These are the activations of a small neural network, seen along a few directions. Each row is one input.
Each table varies a few parts of the input and shows all the possible inputs, shuffled.
Descriptions start from the smaller parts, as in this example, which fits no table here: one of 6 places along a line, together with either a single point or one of 9 places around a ring or (one of 3 separate values, together with one of 5 places around a ring).
Shared parts are said once, and a part with two or three values counts as separate values.
In the rows, zero is written as 128.

Other details of the inputs vary at random and push rows far along two fixed directions, the same in every table; ignore that.

Rows:
r1: [128 107 142 108 124 129 113 130 135 105 172 137 141 106 141]
r2: [157 115 124  93 131 148 103 104 161 143 131 126 138  89 136]
r3: [ 88 125 141 175 121 156 137 148 137  97 113 104 104 149 112]
r4: [ 96 104 130 134 145 111 142 140 103 133 136 136 119 175 135]
r5: [143 107 151 113 108 113 125 114 132 132 161 136 161 124 170]
r6: [136 142 131  98 129 153 122  94 162 129 120 137 151  86 137]
r7: [155 140 145  97 103 118 118  95 163 137 136 117 155 104 134]
r8: [142 156 120 122 122 138 132 135 131 127  88 101  98 116  79]
r9: [111 113 154 150 131  89 139 137 102 127 139 119 116 146 142]
r10: [ 97 122 122 139 149 105 135 136 107 120 130 144 135 179 135]
r11: [132 121 132  95 116 126 114 115 123 116 151 140 151 105 163]
r12: [103 119 103 143 128 118 148 145 116 145 138 121 107 158 133]
r13: [129 147 130 161 125 137 139 139 129 133 104 138 113 112 106]
r14: [106 118 132 147 145 123 124 121  92 117 142 140 116 177 136]
r15: [148 107 145 114 117 109 124 114 137 125 152 138 174 119 169]
r16: [144 139 132 101 135 149 127  94 162 126 128 133 162  96 144]
r17: [138 103 135 112 143 117 134 108 135 135 161 152 187 125 147]
r18: [108 121 116 165 127 113 134 156 112 153 132 129 122 133 125]
r19: [137 106 132  98 114 123 146 108 126 123 153 138 150 119 158]
r20: [112 129 134 139 132 125 124 146 123 109 145 103 116 122 109]
r21: [116 117 115 159 127 121 144 150 110 153 141 122 115 149 130]
r22: [157 127 116 113 120 142 123 124 165 159 135 121 171  89 122]
r23: [135 130 120 142 130 137 129 134 116 146 123 132 125 150 104]
r24: [ 97 145 136 144 139 119 151 154 122 119 117 143 107 140 135]
r25: [113 137 137 143 138 131 149 154 125 130 110 128  91 140 117]
r26: [135 110 122 111 139 122 122 104 140 129 156 137 157 113 165]
r27: [119 119 129 146 136 109 130 147  79 102 138 134 118 157 158]
r28: [158 120 148 112 124 148 137 111 163 143 128 138 150  76 124]
r29: [ 92 123 131 140 133  90 154 130  97 112 134 127 117 141 141]
r30: [167 117 150  99 107 139 109 120 156 140 130 128 154  95 136]
r31: [178 197  81 142 105 196  84 146 151 145  41  91  54 114  36]
r32: [129 121 143  95 140 116 125 115 121 122 162 117 147 107 149]
r33: [ 97 127 103 146 126 116 134 148 118 142 121 124 112 144 127]
r34: [ 99 121 140 152 149 128 140 132 102 123 128 124 100 148 144]
r35: [126 127 102 131 125 138 125 145 142 153 103 114 102 130 105]
r36: [132 165 129 136 139 137 141 154 145 124  98 129 107 133 109]
r37: [102 119 130 145 141  87 158 133  95 105 135 125 121 151 141]
r38: [114 114 142 142 139 117 125 156  72 111 145 129 100 152 151]
r39: [164 157 119  82 106 145 130 101 165 131 109 110 137  89  98]
r40: [125 147 124 129 129 125 127 134 100 118 133 107 109 138 124]
r41: [112 120 134 146 133 117 132 146  71 109 150 131 106 160 156]
r42: [131 146 130 173 124 138 148 144 112 134 111 131  92 137 104]
r43: [149 128 126  85 108 136 122 108 152 125 121 136 157  89 133]
r44: [109 128 128 149 141  96 136 138  87 106 136 119 118 154 146]
r45: [147 123 126 103 127 137 114 107 156 146 135 150 179  98 119]
r46: [128 145 106 139 128 139 107 132 127 131 107 123 101 121 117]
r47: [139 104 129 102 126 113 142 108 129 114 144 141 165 117 163]
r48: [137 110 149 116 122  92 134 101 141 123 152 127 172 117 163]
r49: [107  99 137 141 135 106 148 143  82 117 136 130 106 156 149]
r50: [145 129 127  92 128 147  98  89 158 126 126 147 162 108 123]
r51: [143 123 121 141 132 144 120 146 120 150 106 124 116 139  91]
r52: [115 100 124 161 134 116 137 156 114 156 135 121 114 139 129]
r53: [142 143 126  82 115 134 112 103 150 125 131 118 155  84 132]
r54: [164 184 111 169 120 171 127 157 141 136  58 112  88 113  57]
r55: [ 88 121 122 138 141 107 130 136 109 123 124 147 130 168 132]
r56: [101 133 132 155 141 129 145 127  99 121 134 130 100 156 145]
r57: [101 119 121 137 138 114 145 135 107 130 138 139 119 180 129]
r58: [133 137 105 150 125 147 104 140 153 114 111 118  84 123  93]
r59: [127 156 129 133 126 143 150 146 137 130 113 132  97 135 114]
r60: [133 110 145 102 122 158  97  94 190 104 147 140 159 118 112]
r61: [165 201  71 142 108 184  98 167 165 154  32  86  78 117  28]
r62: [136 111 146 114 110 108 119 116 136 130 156 142 166 114 166]
r63: [104 105 137 145 154 121 121 128  91 119 139 135 113 174 137]
r64: [145 138 142 102 103 114 113  97 165 135 128 123 161  91 130]
r65: [153 127 129  92 139 144 104  88 156 120 131 148 172 117 128]
Description of these inputs: one of 5 separate values, together with either a single point or (one of 3 separate values, together with one of 4 places along a line).
The inputs of r2 and r34 match in every part but the choice among 5 separate values. If r31 is changed in the same way as r2 into r34, which row does it become?
> r56
The inputs of r24 and r29 match in every part but the choice among 5 separate values. If r54 is changed in the same way as r24 into r29, which row does it become?
> r48
Which other rows does r30 become when the choice among 3 separate values takes its other values? List them by row number.
> r38, r49
Which other rows does r49 become when the choice among 5 separate values takes its other values? List them by row number.
> r4, r8, r25, r35
List by row number the other rows that have the choice among 5 separate values in common with r55.
> r4, r10, r14, r17, r23, r45, r50, r51, r57, r60, r63, r65
Which other rows does r20 become when the choice among 5 separate values takes its other values? List them by row number.
> r1, r3, r58, r60
Which other rows does r40 become when the place on the line of 4 takes its other values? List them by row number.
> r32, r44, r53
Which other rows does r11 become when the place on the line of 4 takes its other values? List them by row number.
> r27, r38, r41
